These are the activations of a small neural network, seen along a few directions. Each row is one input.
In each table, some parts of the input vary, and every possible input appears once, in random order.
A made-up example of a description, with smaller parts first: one of 6 places along a line, together with either a single point or one of 9 places along a line or (one of 2 separate values, together with one of 5 places around a ring).
Shared parts are said once, and a part with two or three values counts as separate values.

Table:
x1: [ 33 -15   4 -94  32 -17 -48 -41  88 -52  11  34 -63]
x2: [  56  -24  -52   -4   45  -43  -42    0   70 -123  -30   -2  -27]
x3: [-23  19  42  44   2 -44  21  14 -50  27  30 -14 -15]
x4: [  1   7  28  24 -35  86  55  23 -33  73  -2 -10  43]
x5: [-35  46  23  66  -4  -6  39  11 -38  34  10 -22 -33]
x6: [ 61 -23 -42 -28  68 -24 -66  -4  65 -91 -44 -11 -17]
x7: [-18  44  36  32   8  15  -2   9 -38  29  13 -54  -5]
x8: [ 11 -15  48   9 -27  47  38  22 -50  72  21   8  66]
x9: [-12 -31  15  20 -64  35  36   8 -67  76   4  18  66]
x10: [-17  10   2  34 -80  70  31  14 -43  54   5 -13  72]
x11: [  2 -40 -33 -67   6 -42 -81 -36  94 -85  -7  37 -45]
x12: [-23  35  36  35  15  20  14  11 -36  52  -2 -43 -31]
x13: [ -3  18  16  49 -56  65  81  26 -37  52  10   7  45]
x14: [ -2  26  17  43 -65  61  65  31 -37  29  19  -9  64]
x15: [-38  -2  21  32 -12 -33  -7  -6 -66  54   4 -16  -9]
x16: [  4   4  43  15 -26  58  53   8 -49  80   4  19  56]
x17: [-30  38  39  50   3 -33  37   2 -51  37  13  -2 -24]
x18: [  4   2  16  43 -43  43  74  24 -42  66  27  28  47]
x19: [-21   1  -3  34 -70  72  46  14 -48  74 -11   5  50]
x20: [  31   -8  -38  -58   38  -50  -36    9   76 -107   -1   21  -43]
x21: [-28  53  24  55 -14  -7  23  19 -37   7  18 -43 -12]
x22: [ 26  -4  -9 -73   9 -37 -21 -51  89 -76  22  46 -64]
x23: [-44  38   9  47 -29   2 -13   2 -42  31   4 -46  -2]
x24: [-19 -16   3  26 -61  46  43   8 -54  86  -5  21  54]
x25: [ 31 -21 -23 -72  61 -20 -56 -16  67 -89 -10   9 -35]
x26: [-47  21  18  36 -11 -25   1 -11 -60  58  -8  -4 -17]
x27: [  6 -41 -52 -63  23 -33 -72 -16  66 -97 -20  25 -42]
x28: [ 33 -35 -60 -57 102 -30 -31 -10  47 -66 -23 -19   8]
x29: [-52  28   2  52 -18   1   3  -2 -47  55 -11 -24 -26]
x30: [ 30 -17  -6 -78  44 -28 -70 -23  99 -73   2  28 -39]
x31: [  6 -12  36  35 -50  28  71  19 -55  55  26  20  60]
x32: [-21  25  41  29  28  -5  11   3 -45  64   5 -22 -22]
x33: [ 27 -25 -70 -38  81 -58 -13   7  54 -91 -18  -3   0]
x34: [  7 -28 -25 -90  -5 -34 -55 -47  83 -59   0  45 -65]
x35: [-15   6  55  17  26 -20   5   6 -42  52  11 -28  -9]
x36: [  4  20  29  19 -42  82  39  26 -38  51   9 -21  68]
x37: [ 24 -11 -17 -57  21 -53 -48 -19 103 -98  11  40 -45]
x38: [ 42 -34 -78 -18  31 -40 -80 -11  62 -92 -50  -2 -19]
x39: [ 10 -39 -93 -49  67 -48 -43 -19  42 -70 -37  -4   9]
Q: Changing only one part turns x20 into x25. The same change can be made to x21. Which row results?
A: x7
Q: What is each input in this table made of?
A: one of 3 separate values, together with either one of 5 places along a line or (one of 2 separate values, together with one of 4 places along a line)
Q: Which other rows does x34 become when the place on the line of 5 takes its other values? List them by row number.
A: x11, x27, x38, x39
Q: Which other rows does x19 become when the choice among 3 separate values takes its other values? List them by row number.
A: x4, x13
Q: Which other rows does x32 become when the place on the line of 4 takes its other values? List them by row number.
A: x7, x12, x35

Table:
x40: [ 59 -55 -32 -52 -33  69  32  11  51 -26  -6  56  85]
x41: [ -6   0 -55 -24  12 -26 -82 -12  52 -75 -29  -2 -46]
x42: [-50  23  27  42 -46  46  31  13 -95 121   3 -35  42]
x43: [-38  25  69  34 -67  46  34   9 -81 118  19 -12  16]
x44: [ 31  13 -41 -19  44 -11 -50   8  63 -99 -26 -13 -25]
x45: [ 30  -5   6 -39  68 -40 -17   8  46 -51  15   9 -28]
x46: [-20  34  40  47 -22  70  63  23 -86 104   3 -41  60]
x47: [-14  58  67  63 -64  44  93  22 -52  54  51   2  20]
x48: [-41  47  52  54 -95  17  70  12 -60  85  39   8   1]
x49: [ 36  -9 -35 -17  42 -26 -32   0  62 -90 -15 -23 -28]
x50: [ 41  -6 -25 -24  50 -40 -24 -25  55 -71  -6   0  -9]
x51: [-13 -12 -17 -38  31 -38 -37 -37  36 -17  -7  24 -72]
x52: [  4 -18 -39 -28  18 -56 -57 -44  43 -48  -9  11 -32]
x53: [ -1 -21 -48 -22  11 -41 -65 -20  50 -66 -18 -11 -49]
x54: [ 28 -16  14 -36  61 -40 -17  -6  47 -68  -2   0 -17]
x55: [ -8 -18  -8 -44  35 -56 -51 -12  33 -27  11  20 -49]
x56: [ -9 -29   0 -41  28 -56 -51 -25  35 -44  -5  11 -38]
x57: [ -55    6  -10   91  -30    7   41   34 -111   85  -17  -33   51]
x58: [ 24   0  -3 -33  63 -22  -4 -19  49 -41  -4  13 -50]
x59: [ -2  34  83  41 -39  72  59  20 -76  95  26 -13  35]
x60: [ 23 -67 -46 -57 -65  52  -3  -7  42  -4 -10  64  64]
x61: [ -20   16    4  100   -1   30   68   48 -102   66  -11  -35   70]
Q: Changing only one part turns x45 into x55. The same change can be made to x50. Which row results?
A: x52
Q: What is each input in this table made of?
A: one of 2 separate values, together with either a single point or one of 4 places along a line or one of 6 places along a line
Q: Which other rows does x42 become when the place on the line of 4 takes its other values? List them by row number.
A: x43, x48, x57

Table:
x62: [-40  70  -6  64 -18  -8  -2   3 -14  -6   1 -41 -64]
x63: [-15  63  61  58  12 -48  -4  17 -22 -21  28 -53 -45]
x64: [-30  66  55  29  39  -1 -30  -6 -32  31   4 -64 -68]
x65: [ 17 -11 -13  23  84 -78   3  16  -5 -54  -8 -21  -1]
x66: [ 22   4 -38  33 -61 101  71  30 -12  19 -12  16  82]
x67: [-32  13  70  -7  -5  21  38 -19 -48 111  29  18 -20]
x68: [-49  28  10  40 -31 -25 -61   2 -37  14 -11 -55 -29]
x69: [  57  -30    2  -78   27  -45  -32  -16  106 -118   22   43  -28]
x70: [  34  -20  -66  -73   -5   -7  -30  -33  112 -103   -5   54  -45]
x71: [ 30  -2  22  -2  -5 108  47  22 -27  57  -7 -10  79]
x72: [  3  -6 -19  -6 110 -32 -22  -7 -15   0 -31 -32 -24]
x73: [-17   9  76  21 -33 -25  64   6 -39  59  52  29   2]
x74: [ 16 -40 -21  10 -74  83  13  28 -32  40 -23   1 118]
x75: [ 25 -61 -50 -97 -16 -23 -90 -33  92 -82 -14  41  -7]
x76: [-47 -25  26   5 -75  -3   6 -12 -54  95  13  28  19]
x77: [-40  18   9  28 -63  14  64  -9 -33  74  26  42 -18]
x78: [ -8  -1 -80  29  53 -39   5   1   2 -39 -36  -8 -19]
x79: [ 46  -6  28  25 -32  62  72  46 -19   5  16   3 101]
x80: [  43  -25   -4 -108   54    1  -58  -38   98  -64   -1   32  -50]
x81: [-16 -44 -64   5  40 -56 -54   0 -20 -18 -45 -22  17]
Q: Changing only one part turns x64 into x72. The same change can be made to x63. Which row results?
A: x65
Q: What is each input in this table made of?
A: one of 4 separate values, together with one of 5 places along a line
Q: Which other rows does x67 become when the choice among 4 separate values takes its other values? List them by row number.
A: x73, x76, x77
Q: Which other rows does x62 become when the place on the line of 5 takes its other values? List them by row number.
A: x66, x70, x77, x78
